A small network was trained on made-up records. Each row is its average activation on records with the value named, seen along a few directions.
Related values have similar rows: they may be neighbours, one step apart, or belong to one group.
Random noise pushes rows far along 2 fixed directions. That doesn't count. These rows show it; they differ only by the noise:
[  39  319 -345  538  -17   50 -374  125  -80  217  540  250]
[ -44 -277 -112 -719  769   79    1  433 -197 -445 -451   71]
[-177  134  -40  482  142  -37 -371  -11 -580  125  202  803]
[ -92 -195  -71 -440  634   45  -86  318 -326 -318 -323  286]


Field FUMU:
lalo: [ 319  159   37   73   29 -435 -272   22  547  281   95 -265]
bunog: [ -48  -52  249  600 -554  -59  246 -459 -508  371  -25  280]
mapo: [ 184    7  211  181 -493 -372 -161   -1  199   36   -2 -249]
zegi: [-169 -286  -13 -151  261  160  -72   89 -421 -252  -56    5]
sol: [  57  168  430  455 -506  -28 -171 -252  129  228 -114  592]
pige: [ -42  125  135  -87  273  251  137 -153 -204  -70  106  358]
koz: [ 296  -65  172  354 -286  111  -79 -343  220  219   46 -654]
dez: [-221 -493   -8 -701  740   60  -67  377 -318 -396 -399  278]
mot: [ 363   66  147 -112   92   96   17 -231  293 -333   27   57]
zekug: [ 188  -34 -192 -602   36 -286  273  398  500  123 -287 -319]
rivor: [-257 -321  222 -554   73 -429  504   -1 -249 -212 -674  -35]
togib: [-205  371  151  748 -478  424 -119 -374 -339  173  625  164]
gira: [   2  -15  541  226 -154   63 -107 -291 -332 -401   33   18]
baret: [-168  -95   15 -225  345   69  428  150  -27   50 -137  117]
vubal: [-187 -309  162 -510  173  -56 -409  -10   64 -324 -401  462]
kos: [-328 -289   48 -643  332  -44  507   50 -741 -191 -675  202]
mepa: [ -70 -271 -265 -308   10  295  554  137   98 -109 -138 -789]
pilus: [-114   -1  189  -42    6  -63 -513 -417 -314 -218 -100  243]
siz: [ -46   95   28  686 -381 -119  196  -84  213  415   71  236]
danos: [-375   94 -102  -80   76 -184  118    0 -119  293  -48  503]
A value of FUMU combines one of 5 hidden first parts with one of 4 second parts; all combinations occur once.
Q: Changing only the second part turns zegi into pige. pilus has the same second part as zegi; what does that change turn pilus into?
A: mot
Q: Changing only the second part turns lalo into koz. danos has the same second part as lalo; what does that change turn danos into?
A: mepa
Q: Changing only the second part turns rivor into siz. kos has the same second part as rivor; what does that change turn kos into?
A: baret

Field GUDI:
tofi: [  43  143  225  142  175  165  -73 -157  -35  -46 -221 -236]
rap: [ 384 -267  227  177  -80  -57   13 -128 -103   24  -34  204]
muvu: [  63    8  -79  -77 -222 -318   13  -73 -220  213 -445   65]
pura: [ -23  197   57 -103 -130  -88   -6 -332  402 -182  202  -93]
pak: [  81   85   47 -616  444  -25   12   36 -173 -233  -31  139]
nagun: [ 202  -10   60   37   59 -397 -120  193  320   62  -69   15]
pumo: [-190  -12  -88  807 -111  145 -409 -368 -288  274  478  274]
biz: [-411  -73 -169  -54  214 -204  114   65 -478   -3 -237  197]
seb: [ -47  170 -225  221   57   20 -399  239  347  166  186  345]
vizov: [ -64   96 -205   76 -341   55 -117  117   19 -110  565 -367]
nam: [-213  -99   13 -173  156  226  435   98 -257   97   -7  280]
fofu: [ 322   47 -252   94  -41  387   -1  240  206 -266   64 -301]
fitok: [-227  -82  317   68  -17   57  455  -84    7  167 -246  203]
gov: [ -95 -296  304 -507 -115  -44   43    4 -156 -168 -382 -238]
A value of GUDI combines one of 7 hidden first parts with one of 2 second parts; all combinations occur once.
Q: Changing only the second part turns vizov into gov. seb has the same second part as vizov; what does that change turn seb into?
A: nagun
Q: Changing only the second part turns pumo into tofi. biz has the same second part as pumo; what does that change turn biz into?
A: muvu
Q: Changing only the second part turns pak into pura. nam has the same second part as pak; what does that change turn nam into?
A: fitok
